Each row below holds a small network's activations on one record, seen along a few directions.
Each row is followed by the record's values for the fields Nubu, Guz, Tuf, Pusu.
Not every record has every field; a missing one is left out.
Other fields move the rows too, some of them a lot.
Strong random noise was added to every row along 5 fixed directions; ignore it. To show where, here is one row again and again, with new noise each time:
[-333   80  109   59 -100  161  -99    7 -282  120 -133 -118  183  287
 -395  -81  -17  -16   54  105 -152 -143  229]
[ 112 -100  398 -517  -93  320   13 -530 -497  149  -33   33  540 -127
 -606  -76 -396  228  276 -104  366   72  507]
[-258 -415  820  -24 -398   38  -75  260 -211  -42  198 -398  149  350
  119 -161  203  562 -315   58 -402 -185  118]
[-286  -84   64  277 -111 -364  293  162   14   67 -244  161  117  449
   16  213 -127 -129  219   28 -431 -240 -243]
[ 361 -342   17  300  251 -180  447  -47 -257 -364   12  518 -469  203
  267   84  133   76  325  206 -518 -131 -424]
[-286  232  313 -211 -108  805 -413 -166 -680  162    6 -433  221  277
 -795 -399  389  260  -40  280  -12  -27  519]
[-215  149 -499  412  291  158 -218   29 -296 -155 -105  180 -367   14
 -325 -167 -140 -369    1  210 -131 -163  339]

[  73 -162 -244  181  -75 -431    7  199  528 -230   93  290 -152 -260
  449   19 -222 -414 -233  -51   90 -151 -178] | Nubu=y4 Guz=f1 Tuf=v1 Pusu=w2
[-541  256  -78  220 -170 -105 -209  425  369  312    5 -416  122   54
   19   72   99 -135 -302  -96  -57  -66  109] | Nubu=y6
[ -52  101 -118  114 -118 -107  139   97  157 -100 -147  196   73  324
   56   10  143 -250   76  143 -187 -144 -274] | Nubu=y3 Guz=f1 Tuf=v2 Pusu=w1
[ 169 -605  707 -140 -275 -481  536   15  -33  271  190   32  250  -71
  356  416  -10  492  142 -284 -180 -187 -376] | Nubu=y4
[-762   70  126  495 -353  -37 -342  711   42  268   92 -581  -59  357
  129  -88  616  -19 -609  142 -448 -415  -32] | Nubu=y4 Guz=f1 Tuf=v2 Pusu=w1
[ 392   -7 -133 -153  253 -163  336 -355  -39 -177 -216  357  -15   -7
   14  137 -468  -39  422 -123   95  243  -94] | Nubu=y7 Guz=f1 Tuf=v1 Pusu=w2
[-212 -696  681    4 -374 -189 -189  253 -100 -120  380 -243  117 -166
  232 -143 -334  434 -571 -164  -47 -327  524] | Nubu=y3
[ -38 -418    4  121  -49 -578  362  -70   -2  244   12  340  221 -343
   73  410 -604 -160  172 -322  114 -281  112] | Nubu=y4
[-682  240 -280  394  130 -310 -266  408  286  234 -148 -451  -87   28
  -17  120 -557 -130 -247 -244 -111   75  387] | Nubu=y1
[ 341 -377  151   39  226   76   48  -32 -264 -315  285   61 -511 -224
  181  -93  -19  362  -82   67 -167   21  129] | Nubu=y4
[-638 -310   20  189 -495 -801  -85  370  636  358   -6  -77  535 -282
  154  291 -828 -457 -379 -424  252 -437  338] | Nubu=y4
[ 158   81   20   63  101  285  -58   11   -9 -379   -4  -59 -362  320
   72 -265  335   97   12  310 -333  194 -151] | Nubu=y3
[ 180  -37  -34 -211  -30   27  235 -363 -266  136 -103  395  368  -51
 -414  107 -210 -185  378  -20  257 -189   44] | Nubu=y3 Guz=f1 Tuf=v1 Pusu=w2
[ -42 -523  363  -13 -335 -231  -62  180  112 -148  292    6  128 -140
  339  -79 -119  157 -397  -61   64 -305  201] | Nubu=y2 Guz=f1 Tuf=v2 Pusu=w1
[-453  744 -442  143  136  691 -539  165 -198  104 -171 -466 -228  348
 -528 -329  565 -158 -144  365 -108  120  261] | Nubu=y2 Guz=f1 Tuf=v2 Pusu=w1
[ 581 -387  417 -176  111   58  110  -88 -120 -273  378   62 -313 -285
  487  -77  203  557 -125  -86    1  192 -246] | Nubu=y5 Guz=f2 Tuf=v1 Pusu=w1
[ 262 -234   71  -78   49 -262   11 -131  158 -234   26  173 -103 -273
  359    3 -522   62  -74 -175  210  152   72] | Nubu=y5
[ 104  -87  397 -380 -107  207  -26 -301 -234  -93  -43 -123  282  133
 -234 -153 -235  333  134  -57  101  211  300] | Nubu=y7 Guz=f1 Tuf=v1 Pusu=w2
[ 143 -181  734 -439 -177  277 -167  -79  -25 -170  225 -481   98   13
  134 -257   88  622 -208  -27   13  389  203] | Nubu=y6
[-106  255  858 -524 -338  261  273 -115  -12  329 -201 -625  590  810
 -227   64  478  607  362   42 -342  409 -389] | Nubu=y6
[  63  393 -534   91  320  345 -281 -113  -27 -121  -62   72 -269 -190
 -173 -180  137 -339    0  162  211  204  102] | Nubu=y6 Guz=f1 Tuf=v2 Pusu=w1
[ -46  334 -397 -162   47   35  -61 -319   99   32 -304  120  277  -63
 -399  -10 -495 -471  213  -88  380  170  311] | Nubu=y2 Guz=f1 Tuf=v2 Pusu=w1
[-117 -123  -27  163   -2 -398  120  227  351 -205  -66   31 -139   62
  344   89 -355 -112 -108  -50 -229   30  -40] | Nubu=y4
[-596  145  246   39 -433   79 -388  378  135  226  -31 -591  311  342
 -121 -168  191   25 -456   19  -60 -188  193] | Nubu=y7 Guz=f1 Tuf=v2 Pusu=w1
[-365  237 -567  459  286   17 -184  138 -156   11 -144   64 -318   66
 -340  -41 -240 -402   -2  110 -128 -180  322] | Nubu=y3
[ 292   76 -172   15  138  -79  229  -13  270 -128  -30  253 -212   -5
  293  108  274  -99  226  120 -101  168 -503] | Nubu=y6
[  73 -226 -120   69  -60 -453  -74  173  582 -343   85  164  -40 -347
  603    0 -515 -231 -369 -219  212   74   70] | Nubu=y6 Guz=f1 Tuf=v2 Pusu=w1
[-417  601 -199   26   34  182  -88   42  126  219 -370 -352  126  501
 -407    9   96 -187  231  116 -191  255   -9] | Nubu=y6
[ 306 -147    2  227  249 -124  465  -67 -129 -291 -171  248 -415  428
  245  148  215   83  422  191 -591  118 -495] | Nubu=y2
[ -89   31 -198  308  -97   55   43  193    1  107   54  173  -57  158
    7    1  720 -339  -43  292 -193 -409 -411] | Nubu=y4 Guz=f1 Tuf=v2 Pusu=w1
[-163  264   53   -2 -120   33   88   19   11   30 -306 -138  141  620
 -169  -18  140  -16  212  129 -268   52 -239] | Nubu=y7 Guz=f1 Tuf=v2 Pusu=w1
[ 323  481 -285 -140  471  719 -116 -422 -513    1 -117   61 -288  -30
 -513 -180  408   28  411  249   77  375  -42] | Nubu=y5
[ 532 -392   68 -208   32 -443  327 -239  320 -325   72  525   58 -423
  527  146 -505  -87  101 -218  291  146 -178] | Nubu=y6 Guz=f1 Tuf=v2 Pusu=w1
[-381  133 -250  462 -179 -197  -94  555  365   22   10  -42 -109  247
  320   18  512 -366 -336  170 -269 -332 -294] | Nubu=y6 Guz=f1 Tuf=v2 Pusu=w1
[-166  -76  -94  299 -164 -372  204  298  249  123   46  205   39  160
  226  154  225 -213  -22   70 -219 -398 -406] | Nubu=y1 Guz=f1 Tuf=v2 Pusu=w1
[-534  204  -10  199  -88  170 -429  304    9  190   10 -444   18   77
 -165 -151  132  -12 -325   23  -94  -29  283] | Nubu=y5
[-184  478 -127  -44   81  404 -113 -112 -299  308 -219 -189   95  267
 -509   -9  370    9  279   96  -72   97  -63] | Nubu=y5 Guz=f1 Tuf=v1 Pusu=w2
[  71   20   62 -142   60  451 -386 -132 -414 -146   98 -179 -111 -133
 -245 -343   38  153 -240  100  183   51  416] | Nubu=y7 Guz=f1 Tuf=v2 Pusu=w1
[  54  486 -783  381  516   78  135  -77  -80   -6 -263  318 -447  176
 -210  105  220 -438  453  224 -179   78 -348] | Nubu=y1 Guz=f1 Tuf=v2 Pusu=w1
[  48   98   35 -102 -110  227 -339   80  177 -363   20 -157  -83   69
  178 -359  100  -24 -352  149   71  161   89] | Nubu=y3 Guz=f1 Tuf=v2 Pusu=w1
[-575  197   15  457 -337 -274  184  524  120  373 -211 -161   93  706
   76  225  714 -218    4  198 -620 -444 -655] | Nubu=y4 Guz=f1 Tuf=v2 Pusu=w1
[ 136   92 -358 -137  246   -6  258 -557 -383  181 -370  454  239  -52
 -657  234 -626 -281  689 -108  276  -16  227] | Nubu=y7

Here are new rows. What are their fields?
[-335  497 -543  225  115  -96  153  -49  -10  281 -539  179  212  465
 -411  238  -83 -500  454   54  -94  -88 -216] | Nubu=y7 Guz=f1 Tuf=v2 Pusu=w1
[ 207 -101  228  -44    9  386 -125  -11 -242 -213  205 -207 -276   88
   66 -250  561  324 -163  209 -161   69  -53] | Nubu=y2 Guz=f1 Tuf=v2 Pusu=w1
[ 582 -222  404 -469  -24  435   77 -452 -447 -205  206  230  124 -137
 -145 -220  258  360  163  122  219   59  -10] | Nubu=y3 Guz=f1 Tuf=v2 Pusu=w1
[  18  354  338 -340  -38  858  -92 -202 -515  399  128 -410  230  207
 -618 -154  960  420  186  254   12  114   17] | Nubu=y6
[ 465 -209  265 -502  130  -72  315 -563 -100   -7  -65   97  235 -306
 -113  183 -696  258  390 -340  336  407  225] | Nubu=y2
[ 134 -199 -145  144   53 -276  236  -82 -123 -146 -115  384 -124   40
   -9  113 -330 -171  197  -26 -127 -197  -79] | Nubu=y7 Guz=f1 Tuf=v1 Pusu=w2
[ 345  175  -84 -167  106  318  226 -268 -318  231   12  268   72   17
 -282   59  647    5  387  206   90 -123 -477] | Nubu=y1 Guz=f1 Tuf=v2 Pusu=w1
[ 112 -118  168  160  107 -402  432  138  291 -192 -131   66 -196  354
  532  232  -13  142  216  -19 -498  244 -528] | Nubu=y6
[-457 -479  574   76 -524 -313 -216  422  224  249  293 -474  267  -95
  226   26 -122  219 -578 -203  -33 -380  230] | Nubu=y4
[-204 -366  327   16 -115 -255  -21   19  -76 -110  -39 -108  103   91
   50    9 -629  252  -66 -184 -101  -10  428] | Nubu=y7
[ 168 -332  134  265  159  259 -128  219 -250 -348  385 -117 -649   11
  292 -262  567  332 -296  346 -362 -106   29] | Nubu=y2
[ -22  -98  556 -132 -238   33  418 -124 -386  124 -283   -9  242  781
 -255  137  340  367  516  164 -567 -108 -459] | Nubu=y7
[-516  436 -329   91 -150  -28 -174  189  212  419 -199 -136  437   17
 -236  115  -21 -447 -140  -96  269 -150  170] | Nubu=y6 Guz=f1 Tuf=v2 Pusu=w1
[  -5   95 -201  247   70 -355    2  294  555 -351  -84   26 -307  109
  600  -11  -94 -226 -183    5 -207  211 -313] | Nubu=y6 Guz=f1 Tuf=v2 Pusu=w1
[  -3  -72  287 -226  -34   92   35  -64  -98  122   41 -197  142  -86
  -98   51  -92  267   -4  -83   30   95  118] | Nubu=y4
[-209  381 -607  527  253   54 -417  415  373 -427  -10 -137 -708  121
  299 -318  218 -422 -390  287 -257  146  -30] | Nubu=y6 Guz=f1 Tuf=v2 Pusu=w1
[-216 -538  651  -24 -399 -591  146  380  469   36  182 -324  219   71
  643  205 -303  438 -323 -279 -199  -60  -44] | Nubu=y2
[ 131 -274  -77  190  164  -30 -227  122 -128 -176  311    9 -414 -483
  281  -89 -133  180 -349 -135  101  -53  295] | Nubu=y5 Guz=f1 Tuf=v2 Pusu=w1
[ 338  -50  136 -308   -1  116  237 -253 -111  -80    7  217  120  -16
  -40   13  117   88  209   91   84   48 -183] | Nubu=y4 Guz=f1 Tuf=v2 Pusu=w1
[  -1 -181 -408  415  211 -542  402   -1   30  -37 -207  622 -156  -18
   77  349 -491 -424  347  -65 -185 -290 -213] | Nubu=y3
[ 263  206   18 -211  -88   87  358 -235   -1  164 -185  307  288  258
 -115  130  528 -209  445  189  -11  -35 -680] | Nubu=y4 Guz=f1 Tuf=v2 Pusu=w1
